A small network was trained on invented records. Each row is its activation on one of them, seen along a few directions.
Records have a field called F. Each example row is followed by its value.
The largest differences between rows may come from other fields.
In the rows, 500 means zero.
Strong random noise was added to every row along 20 fixed directions; ignore it. To show where, here is one row again and again, with new noise each time:
[431 732 539 601 859 271 645 407 663 432 607 418 429 473 252 248  99 350
 557 910 547 522 408 611 366 278 417 619 592 334 507 182]
[631 651 426 480 692 467 511 613 656 511 476 551 505 334 782 407 406 656
 438 536 445 598 354 596 517 366 430 559 391 463 358 578]
[214 537 564 439 551 749 498 531 296 512 443 374 739 609 224 515 542 449
 875 214 681 364 810 322 322 684 571 519 436 521 424 366]
[697 483 600 377 355 554 517 260 373 763 558 387 757 638 416 578 869 663
 511 570 428 539 435 734 579 348 445 543 660 462 645 549]
[500 298 470 331 613 451 797 401 523 768 436 519 503 501 654 306 368 793
 439 666 517 376 434 564 234 497 359 203 673 663 525 224]
[527 598 622 415 366 204 440 628 381 426 540 587 480 496 373 410 388 674
 427 540 420 676 784 496 529 314 510 448 537 403 598 652]
[335 366 603 430 610 345 422 344 323 436 436 875 581 624 599 642 701 519
 257 668 536 891 727 485 554 403 534 901 422 373 603 533]
[572 636 387 534 558 489 390 519 515 721 618 639 721 524 517 690 375 611
 611 401 605 586 670 454 499 491 753 647 431 461 611 573]
[326 546 359 320 336 314 550 250 515 483 432 640 766 637 605 644 666 524
 550 597 667 650 397 437 525 414 481 444 721 676 815 578]
[383 337 523 392 614 614 623 394 133 360 379 334 659 420 451 119 537 318
 888 223 698 384 657 365 382 527 417 599 390 388 636 518]
[466 760 543 498 249 456 579 528 458 496 593 455 619 355 510 475 487 702
 674 713 542 677 358 265 484 353 475 248 439 950 628 381]
[187 401 484 526 540 958 476 543 511 470 422 586 604 504 654 481 601 629
 582 517 663 335 582 363 592 525 344 212 779 409 190 494]
[599 477 438 405 610 660 484 533 691 629 607 401 477 637 392 429 712 372
 239 315 485 468 561 739 643 652 368 345 548 360 351 476]
[530 685 515 409 698 486 289 506 527 269 583 191 597 526 469 289 625 637
 613 366 333 849 535 408 559 441 493 521 330 589 352 320]
[799 172 403 613 714 617 598 272 506 642 738 403 414 460 471 330 545 351
 382 379 315 637 381 541 638 639 561 477 521 499 579 525]
[753 683 404 377 512 492 788 442 597 590 449 651 503 629 336 643 770 251
 404 372 442 550 277 749 642 485 311 459 626 289 540 518]
[368 727 400 486 633 640 525 509 656 349 384 419 454 472 517 604 257 587
 507 350 523 219 539 430 357 591 516 489 566 565 715 446]
[303 576 725 323 395 548 299 412 571 558 485 396 579 712 542 654 619 877
 555 688 513 420 466 566 473 332 313 448 726 342 544 336]
[332 299 692 286 482 377 103 606 417 343 643 646 292 439 477 396 318 590
 512 515 921 473 496 460 478 663 581 613 536 381 446 310]
[435 532 550 386 458 449 727 446 399 548 374 738 470 512 593 695 465 801
 538 521 342 622 596 458 235 390 376 552 581 772 499 556]
[346 534 548 439 365 312 562 604 572 615 504 345 639 517 430 295 426 365
 466 522 609 345 621 583 535 452 384 327 450 315 700 742]
[385 552 597 600 387 551 245 318 325 170 730 562 497 549 303 518 703 411
 639 602 555 933 630 302 678 322 502 598 618 695 466 484]

[555 304 612 502 291 444 314 461 688 678 658 435 373 543 591 501 535 447
 398 618 640 360 281 666 561 538 422 425 519 463 635 590] => f7
[608 322 496 565 283 406 357 252 357 382 587 268 624 515 520 327 689 512
 751 525 493 562 326 399 631 288 555 323 711 568 708 607] => f2
[231 441 384 464 562 723 302 442 612 530 562 391 605 459 753 440 391 624
 547 522 782 268 541 488 479 531 473 493 594 510 589 502] => f1
[246 468 594 500 428 364 307 635 589 243 391 648 431 525 646 613 547 410
 534 501 554 630 406 409 622 454 414 526 520 266 325 737] => f5
[537 779 548 421 287 529 544 702 325 433 506 450 500 534 159 414 534 392
 589 353 639 374 803 379 551 513 482 309 424 478 600 425] => f10
[607 371 543 681 575 573 462 505 423 643 488 262 644 572 560 355 658 469
 448 491 381 522 706 376 540 535 626 528 124 486 642 420] => f14
[368 315 622 483 413 571 551 493 392 331 432 481 277 608 287 497 590 202
 527 220 567 289 598 467 428 628 373 411 521 371 639 507] => f6
[686 439 332 513 616 420 594 660 510 330 333 692 239 449 770 434 243 624
 620 263 435 541 495 156 388 604 557 289 368 563 562 273] => f13
[ 31 562 536 363 484 345 583 717 521 315 307 705 513 613 310 721 464 398
 458 444 615 574 544 360 416 698 486 358 529 495 408 390] => f11
[354 351 414 624 630 906 504 484 543 468 528 665 352 381 718 405 475 442
 371 600 739 282 566 446 539 531 361 474 620 517 330 508] => f16
[632 388 420 307 485 368 497 512 323 605 564 691 654 498 399 552 531 666
 649 487 632 687 383 369 553 689 822 490 654 564 339 403] => f16
[512 288 493 379 550 572 623 444 692 734 578 203 356 547 428 511 423 432
 391 393 422 171 315 674 330 890 425 538 462 685 515 500] => f18
[349 721 460 155 319 194 413 668 670 238 315 496 571 579 511 494 663 519
 405 411 562 623 445 551 453 596 472 431 488 783 300 630] => f15
[782 689 587 424 291 560 601 725 572 648 777 435 320 312 212 357 321 438
 624 524 548 362 175 545 726 591 389 307 577 287 416 604] => f3
[361 838 597 538 435 813 458 558 461 353 736 613 302 361 303 480 254 611
 604 728 664 381 665 476 552 247 238 519 806 422 347 496] => f6
[743 390 461 735 666 844 630 432 378 400 600 690 205 223 448 428 484 119
 298 488 592 386 450 653 657 554 447 764 528 403 439 680] => f5
[376 545 513 476 510 491 525 451 457 455 599 407 550 383 541 451 418 441
 683 464 457 650 408 424 574 486 399 715 383 481 632 736] => f20
[601 471 779 690 268 524 590 880 367 583 346 783 329 276 339 640 358 347
 530 580 706 100 363 492 474 625 680 465 355 299 418 598] => f8
[443 450 634 599 515 421 308 546 407 208 379 440 411 607 528 496 448 721
 678 534 265 551 732 402 433 263 484 556 631 394 329 603] => f14
[339 513 401 457 460 652 638 519 640 407 254 241 654 607 582 292 786 536
 153 554 314 364 705 555 594 558 296 167 598 647 435 649] => f13
[479 609 326 526 601 536 461 577 548 230 343 478 563 341 716 530 574 445
 528 323 533 561 301 518 515 464 509 503 422 671 464 611] => f11
[444 581 284 483 723 370 291 376 538  37 291 675 487 582 647 581 483 675
 546 402 499 711 585 421 340 380 673 579 750 741 344 339] => f4
[374 439 643 506 438 556 426 556 444 312 533 216 457 481 248 463 591 396
 590 255 298 515 484 494 526 644 495 546 445 499 417 715] => f1
[403 390 610 519 354 747 485 400 438 555 525 321 475 393 647 375 467 639
 437 695 609 281 561 360 442 553 413 484 435 782 775 462] => f7
[405 521 675 697 519 611 487 520 592 558 440 479 411 524 625 706 620 437
 342 665 394 457 461 485 445 470 435 698 190 610 496 515] => f10
[546 348 517 651 405 469 415 505 585 719 705 363 511 437 609 372 342 519
 564 645 600 418 396 468 505 453 543 311 424 560 581 482] => f4
[692 450 658 581 273 384 320 566 563 386 473 466 247 452 636 721 455 620
 580 536 368 447 271 415 401 545 601 683 384 771 460 667] => f12
[450 278 512 593 562 345 397 397 504 383 431 347 434 581 652 380 419 342
 419 590 519 440 515 387 529 470 508 508 372 370 836 471] => f15
[335 627 589 259 582 179 334 664 457 418 522 429 669 671 250 390 435 668
 527 570 488 781 800 476 508 493 596 482 533 332 293 408] => f19
[508 322 644 407 202 463 685 609 492 638 408 540 390 502 470 591 620 623
 409 462 354 357 296 560 516 591 367 208 652 472 526 684] => f9
[322 673 656 505 450 377 372 543 414 379 244 490 772 561 466 561 635 590
 784 732 769 503 303 423 311 391 668 510 396 630 384  77] => f17
[371 540 469 725 492 513 656 252 589 525 547 348 642 560 410 484 440 360
 557 733 297 479 575 574 538 259 363 534 744 484 611 848] => f17
[661 591 458 534 444 878 499 563 605 491 489 488 425 519 570 699 741 323
 680 199 490 364 291 541 616 582 309 515 458 455 278 681] => f8
[143 316 495 433 276 221 589 387 687 525 380 485 573 788 572 661 622 472
 277 776 464 521 400 330 535 619 446 182 614 657 792 434] => f18
[677 475 604 721 663 638 155 415 597 300 429 382 443 599 427 707 636 533
 390 579 458 326 307 652 593 503 762 673 644 356 460 305] => f3
[642 669 471 573 317 381 386 620 543 673 578 612 551 548 551 598 504 533
 692 457 695 515 567 593 415 258 506 461 432 532 532 520] => f9

Which value of F does each new row have?
[649 675 419 329 351 517 512 499 556 660 650 300 540 523 565 343 665 261
 701 167 630 487 528 645 511 424 176 575 216 465 648 704] => f4
[312 318 468 579 519 670 481 322 666 653 623 302 557 642 582 517 426 635
 711 574 410 412 431 431 429 468 373 262 769 561 381 487] => f4
[572 563 454 610 300 523 342 541 393 229 400 750 382 626 263 909 502 307
 782 205 711 351 479 324 495 610 766 408 710 554 566 410] => f15
[141 372 670 481 366 105 465 505 761 326 518 359 384 567 544 548 401 514
 381 690 125 757 214 301 641 551 391 366 515 431 589 778] => f4
[331 647 386 237 499 428 551 381 531 411 707 476 408 544  49 442 248 408
 440 449 662 450 662 501 430 769 531 532 788 673 647 406] => f4
[515 520 561 598 492 471 669 600 446 490 365 569 527 383 491 531 632 283
 468 580 604 470 212 504 521 544 551 483 257 491 597 321] => f1
[542 741 368 438 413 795 633 442 406 554 525 295 743 446 344 224 680 470
 238 499 523 346 919 607 709 467 402 350 570 512 769 657] => f17
[267 190 705 503 530 227 620 567 667 421 347 327 310 702 478 306 539 221
 512 502 311 492 330 422 452 584 239 219 388 228 386 448] => f15
[487 444 598 463 439 766 638 525 387 486 542 606 371 340 613 297 638 465
 228 717 498 496 631 609 695 374 107 557 510 425 317 766] => f15
[504 476 535 451 484 620 311 692 382 358 531 394 423 554 312 372 427 535
 698 165 648 411 728 247 482 726 630 212 422 466 466 136] => f17
[603 300 552 504 411 295 474 633 547 877 693 564 554 539 699 398 496 625
 482 646 479 684 502 482 620 367 445 308 368 325 429 593] => f16
[402 303 463 674 594 344 548 611 461 426 143 436 795 480 474 402 550 315
 533 446 563 319 432 514 517 579 838 301 539 294 394 633] => f5
[436 774 638 447 317 636 443 545 362 242 409 577 505 513 341 771 636 631
 497 466 297 603 586 359 704 475 519 702 600 344 516 754] => f4
[328 630 502 551 568 449 623 546 491 239 469 696 365 335 388 506 286 448
 467 705 471 608 420 376 512 502 516 564 618 585 374 530] => f4
[396 211 560 634 553 823 600 307 281 526 466 393 528 628 425 321 613 469
 630 483 464 312 878 544 346 378 330 421 781 504 315 527] => f4
[570 629 519 500 460 306 454 653 583 437 378 709 459 630 392 681 565 399
 466 631 615 465 408 638 522 446 557 514 578 330 334 364] => f18
[359 453 441 451 529 539 194 401 668 424 459 447 601 700 673 687 611 552
 536 331 521 509 500 462 587 566 543 575 563 341 580 574] => f17
[420 699 311 530 577 460 541 413 599 452 476 396 730 625 460 437 361 486
 786 650 535 420 495 444 623 301 458 401 829 228 524 537] => f18
[330 438 457 413 525 262 405 441 667 447 270 246 738 596 655 409 553 580
 389 695 516 322 317 575 513 532 600 462 576 440 624 547] => f18
[367 438 395 323 647 439 602 643 367 385 371 724 490 342 503 396 328 271
 435 388 821 371 527 528 589 669 512 714 480 145 600 603] => f1
